These are the activations of a small neural network, seen along a few directions. Each row is one input.
Each table varies a few parts of the input and shows all the possible inputs, shuffled.
Descriptions start from the smaller parts, as in this example, which fits no table here: one of 6 places along a line, together with either a single point or one of 9 places around a ring or (one of 2 separate values, together with one of 5 places around a ring).
Shared parts are said once, and a part with two or three values counts as separate values.
(in the rows, 128 means zero)

Other details of the inputs shift rows strongly along two fixed directions, in all tables alike. That doesn't count.

Table:
row 1: [128 113 139 124 124 137 128 122 122 128 125]
row 2: [ 93 127  43 175 155 199 210 197 123  51 170]
row 3: [126 157 100 131 126 105 122 132 148 154 134]
row 4: [124 121 143 127 130 133 123 128 121 120 117]
row 5: [135 156 103 128 127 108 128 128 156 151 140]
row 6: [126 116 138 125 123 133 126 124 116 128 123]
row 7: [122 122 143 125 131 130 121 128 120 115 118]
row 8: [126 162 104 130 131 103 117 132 154 141 129]
row 9: [122 119 142 123 131 129 124 128 117 122 123]
row 10: [124 121 143 127 130 132 121 129 122 118 117]
row 11: [130 115 139 122 126 138 125 123 123 125 125]
row 12: [129 118 138 123 124 134 127 122 113 127 125]
row 13: [131 117 141 123 127 136 126 126 126 121 119]
row 14: [133 157 107 133 130 106 118 131 169 135 130]
row 15: [129 114 142 123 129 135 124 125 126 122 125]
row 16: [126 114 142 124 122 136 130 122 125 127 126]
row 17: [128 116 141 125 129 132 125 125 126 117 118]
row 18: [127 120 142 127 129 132 120 127 123 114 118]
row 19: [126 120 142 126 128 132 125 130 118 123 117]
row 20: [128 119 141 124 129 132 130 126 111 132 125]
row 21: [138 156  99 133 128 109 128 122 148 157 144]
row 22: [128 121 142 126 124 130 130 125 106 132 131]
row 23: [129 115 138 123 124 132 129 121 116 127 126]
row 24: [133 115 139 128 127 131 134 117 111 133 131]
row 25: [128 117 145 125 127 136 126 124 132 117 121]
row 26: [124 122 142 124 128 131 125 128 117 121 118]
row 27: [124 122 144 128 132 129 121 128 122 113 116]
row 28: [134 118 140 128 122 132 129 124 109 131 130]
row 29: [125 120 140 124 126 133 128 125 111 131 125]
row 30: [138 154 100 133 123 103 127 129 147 153 143]
row 31: [133 118 138 129 127 133 131 117 108 133 130]
row 32: [128 113 141 124 129 130 126 126 124 121 123]
row 33: [129 114 139 124 126 133 126 124 120 124 124]
row 34: [129 160 101 127 130 103 125 131 144 152 137]
row 35: [135 116 141 126 122 135 131 122 115 132 132]
row 36: [132 114 139 123 128 131 132 123 116 129 126]
row 37: [129 119 142 129 130 132 120 127 126 112 116]
row 38: [134 116 144 126 121 135 133 122 118 131 133]
row 39: [129 117 143 125 129 136 122 125 130 115 119]
row 40: [125 158 100 129 126 103 122 131 147 151 134]
row 41: [128 158 101 130 128 106 119 133 149 151 134]
row 42: [131 154 105 129 128 106 122 131 164 144 137]
row 43: [131 117 143 127 131 135 121 125 132 113 118]
row 44: [127 112 138 125 124 132 129 123 119 127 123]
row 45: [123 120 140 123 128 132 124 126 114 125 124]
row 46: [130 116 139 121 125 137 128 120 119 128 127]
row 47: [131 156 101 130 129 104 118 132 155 144 134]
row 48: [133 156 103 134 131 102 117 132 163 135 127]
row 49: [129 117 138 124 126 134 124 125 117 124 123]
row 50: [132 159 100 135 130 105 127 126 140 159 141]
row 51: [133 157 105 129 126 108 123 131 164 143 132]
row 52: [127 121 140 127 129 131 132 119 105 134 131]
row 53: [133 115 140 122 128 136 130 122 119 130 127]
row 54: [129 117 142 124 129 137 124 124 129 118 119]
row 55: [131 118 139 123 127 133 129 124 113 129 126]
row 56: [125 120 144 130 132 131 121 129 124 115 115]
row 57: [131 159 101 131 129 105 117 131 157 140 129]
row 58: [130 116 141 125 127 131 127 126 124 120 118]
row 59: [130 119 142 128 124 131 130 126 107 134 130]
row 60: [129 117 142 122 123 137 131 120 122 127 128]
row 61: [129 119 140 125 126 133 125 127 120 120 117]
row 62: [124 118 143 126 130 131 124 129 119 124 122]
row 63: [132 155 103 128 125 109 122 129 160 147 138]
row 64: [128 118 146 125 127 135 124 125 133 114 121]
row 65: [ 98 127  44 176 151 204 222 186 113  70 185]
row 66: [127 161 100 127 127 104 122 129 144 151 137]
Each input here is: one of 6 places along a line, together with one of 11 places along a line.
The inputs of row 15 and row 42 match in every part but the place on the line of 6. If row 13 is changed in the same way as row 15 into row 42, which row does it become? -> row 51
The inputs of row 22 and row 35 match in every part but the place on the line of 6. If row 45 is changed in the same way as row 22 into row 35, which row does it become? -> row 11
Which other rows does row 31 become when the place on the line of 11 takes its other values? List them by row number. -> row 6, row 12, row 18, row 28, row 37, row 47, row 49, row 55, row 57, row 61

Table:
row 67: [139 146 116 128 125 107 121 120 139 150 135]
row 68: [102 157  29 170 149 167 192 191 148  81 171]
row 69: [129 149 119 126 127 107 113 130 149 139 123]
row 70: [126 148 115 122 127 108 111 128 148 140 120]
row 71: [133 149 121 128 130 107 114 127 151 138 126]
row 72: [126 107 150 127 130 141 135 121 102 122 125]
row 73: [130 105 149 125 125 142 134 122 103 120 127]
row 74: [142 144 115 130 124 108 122 119 142 150 133]
row 75: [120 107 151 124 131 141 126 130 112 110 115]
row 76: [128 106 152 125 128 142 128 126 115 106 118]
row 77: [125 106 150 123 127 142 127 128 114 108 116]
row 78: [119 111 153 125 129 143 126 130 111 109 115]
row 79: [122 103 152 121 125 147 129 127 120 111 119]
row 80: [131 102 146 126 123 143 133 124 103 123 125]
row 81: [134 147 114 126 127 108 120 119 138 151 131]
row 82: [122 107 148 122 127 141 133 126  99 124 123]
row 83: [100 159  31 172 151 167 192 192 148  82 172]
row 84: [125 108 150 124 126 142 133 126 100 123 125]
row 85: [130 148 119 127 131 106 113 127 150 138 124]
row 86: [131 148 116 126 131 108 113 123 150 138 122]
row 87: [126 106 149 125 129 141 133 123 101 122 126]
row 88: [124 111 154 128 131 143 126 127 113 108 118]
row 89: [137 144 113 126 121 108 120 124 139 153 131]
row 90: [136 147 119 128 128 107 114 125 152 136 126]
row 91: [136 143 120 120 125 117 119 122 165 142 129]
row 92: [133 103 147 127 124 143 134 123 104 122 125]
row 93: [122 111 154 127 130 142 126 129 112 108 117]
row 94: [137 147 119 129 129 107 116 123 153 135 125]
row 95: [132 101 151 118 123 153 140 118 115 125 131]
row 96: [131 148 119 128 132 106 115 125 151 137 123]
row 97: [135 143 117 124 121 110 123 121 145 154 137]
row 98: [130 148 120 127 128 106 113 130 150 139 124]
row 99: [134 144 121 127 127 111 118 121 160 139 128]
row 100: [133 147 113 125 127 108 118 121 136 152 132]
row 101: [129 108 151 128 129 142 135 121 103 121 127]
row 102: [132 103 150 128 128 144 126 125 117 107 117]
row 103: [131 144 119 124 124 110 116 126 157 141 127]
row 104: [128 151 121 127 128 107 113 130 148 139 124]
row 105: [132 147 113 124 125 108 119 122 136 152 131]
row 106: [123 110 151 126 126 142 133 126  99 123 126]
row 107: [128 106 148 123 124 142 134 123 101 122 125]
row 108: [130 146 113 123 125 108 118 124 135 153 131]
row 109: [126 102 150 122 122 146 136 122 107 124 129]
row 110: [134 145 115 126 124 108 113 128 151 139 122]
row 111: [122 107 152 125 131 141 127 129 113 109 115]
row 112: [133 151 119 129 127 107 120 122 136 151 135]
row 113: [122 111 151 125 125 142 133 126  98 123 125]
row 114: [125 102 153 123 126 146 130 125 121 109 121]
row 115: [134 151 120 130 127 107 121 120 137 151 134]
row 116: [128 147 115 123 128 108 111 128 148 140 121]
row 117: [124 106 149 124 128 141 133 124 100 122 125]
row 118: [134 148 118 127 125 106 121 124 138 152 134]
row 119: [132 151 119 128 125 107 120 124 136 152 134]
row 120: [122 106 149 122 130 143 125 127 113 109 115]
row 121: [130 102 151 124 124 147 136 119 108 123 131]
row 122: [130 147 116 125 130 108 112 125 149 138 123]
row 123: [126 148 118 124 128 106 113 130 148 140 121]
row 124: [129 147 112 122 124 108 118 124 135 154 130]
row 125: [136 144 116 127 125 108 113 128 152 139 123]
row 126: [126 107 150 125 126 142 133 126 100 123 126]
row 127: [124 111 155 129 132 143 128 125 114 107 117]
row 128: [137 144 117 128 125 108 114 127 153 138 123]
row 129: [ 93 113  59 166 145 209 216 187 104  68 176]
row 130: [129 107 151 127 128 142 133 123 102 122 128]
row 131: [139 147 117 129 126 107 123 118 141 149 134]
row 132: [130 147 116 125 126 105 120 126 136 153 131]
row 133: [127 102 154 124 128 147 129 124 121 109 122]
row 134: [134 149 121 130 131 107 115 125 152 137 125]
row 135: [130 102 151 125 125 147 138 117 110 122 130]
row 136: [132 104 150 129 129 144 128 123 118 107 116]
row 137: [129 105 148 124 125 142 134 123 102 121 126]
row 138: [110 153  25 173 147 169 198 184 138  95 180]
Describe the family of inputs behind these rows. -> one of 2 separate values, together with either a single point or (one of 5 places along a line, together with either a single point or one of 6 places along a line)
The inputs of row 81 and row 86 match in every part but the choice among 2 separate values. If row 74 is changed in the same way as row 81 into row 86, which row does it become? -> row 136
The inputs of row 115 and row 127 match in every part but the choice among 2 separate values. If row 72 is changed in the same way as row 115 into row 127, which row does it become? -> row 96
Which other rows does row 125 become when the place on the line of 6 takes its other values? List them by row number. -> row 68, row 75, row 98, row 104, row 116
Which other rows does row 82 become when the place on the line of 5 takes its other values? List them by row number. -> row 72, row 87, row 117, row 132
Which other rows does row 124 become when the place on the line of 5 takes its other values? List them by row number. -> row 81, row 100, row 105, row 108
Which other rows does row 109 become when the choice among 2 separate values takes its other values? List them by row number. -> row 103
Which other rows does row 101 become when the choice among 2 separate values takes its other values? List them by row number. -> row 134

Table:
row 139: [134 153  83 132 122 119 140 131 148 152 152]
row 140: [126 101 111 136 126 164 161 141 106 113 144]
row 141: [135 111 169 129 129 130 123 114 112 118 121]
row 142: [130 155 103 122 124 106 111 130 171 139 125]
row 143: [145 159 105 137 129  99 115 122 157 141 132]
row 144: [100 121 133 125 135 141 127 149 100 105 112]
row 145: [136 151 101 124 123 106 127 119 151 165 144]
row 146: [142 163 112 139 133 100 118 124 158 145 134]
row 147: [137 106 133 141 133 144 138 132 115 101 124]
row 148: [126 154 105 122 129 105 113 130 172 141 126]
row 149: [122 102 132 126 127 151 133 140 129 100 117]
row 150: [123 109 138 128 124 151 152 127 105 127 145]
row 151: [110 118 129 127 130 142 141 138  78 129 130]
row 152: [108 126 119 149 145 147 147 153  84  95 128]
row 153: [127 159 110 124 128 108 114 132 171 143 127]
row 154: [159  91 240  80 100  93  65  57 104 185  88]
row 155: [113 112 143 125 130 151 138 138 127 103 127]
row 156: [130 111 138 139 138 146 141 128 115 103 128]
The inputs of row 151 and row 144 match in every part but one. If row 154 is changed in the same way as row 151 into row 144, which row does it become? -> row 153
Describe the family of inputs behind these rows. -> one of 3 separate values, together with either a single point or one of 5 places along a line
Which other rows does row 153 become when the place on the line of 5 takes its other values? List them by row number. -> row 142, row 148, row 149, row 155

Table:
row 157: [125 169  87 134 130 104 132 138 148 152 146]
row 158: [111 103 162 128 143 155 115 144 141  58  90]
row 159: [114  99 162 113 124 140 121 123  82 126 110]
row 160: [109 104 145 126 132 150 137 139  82 114 123]
row 161: [127  96 147 126 124 157 146 128  98 112 132]
row 162: [152 147 135 101 106  80  92  90 166 193 125]
row 163: [ 89 104  47 173 150 231 234 201  93  52 185]
row 164: [111 173  93 138 145 100 100 160 191  96 102]
row 165: [158 157 139 114 114  71  85  93 155 183 122]
row 166: [138 100 197 110 123 110  92  97  83 138  93]
row 167: [141 157  88 138 124 113 140 128 165 155 154]
row 168: [107 103 128 135 136 173 162 148  89 101 140]
row 169: [122 104 166 127 130 136 121 121  80 117 113]
row 170: [136 155  86 130 123 115 139 130 165 159 155]
row 171: [119 171  85 136 131  98 127 144 139 150 140]
row 172: [127 163  94 136 137 110 108 150 208  99 113]
row 173: [130 171  87 141 134 104 130 134 146 149 146]
row 174: [144  97 200 108 122 116  97  90  91 140  99]
row 175: [138 156  87 133 122 112 140 129 165 155 156]
row 176: [131  85 184 116 130 150 106 120 158  73  90]
row 177: [120 104 150 132 131 154 144 130  90 111 127]
row 178: [148  91 201 105 112 122  99  89  99 145 103]
row 179: [133 101 200 107 119 112  92  99  84 142  93]
row 180: [142 162  84 140 130 107 133 131 154 149 147]
row 181: [105  99  93 145 134 196 189 162  96  86 156]
row 182: [120 166  82 128 127 109 131 137 148 157 143]
row 183: [153 152 106 130 123  99 123 112 163 162 143]
row 184: [136  92 150 133 126 161 150 118 106 111 139]
Describe the family of inputs behind these rows. -> one of 4 places along a line, together with either a single point or one of 6 places along a line
The inputs of row 184 and row 169 match in every part but the place on the line of 4. If row 183 is changed in the same way as row 184 into row 169, which row does it become? -> row 166
List by row number the other rows that have the place on the line of 4 in common with row 174. -> row 157, row 158, row 168, row 173, row 177, row 182
Which other rows does row 158 become when the place on the line of 4 takes its other values? List them by row number. -> row 164, row 172, row 176
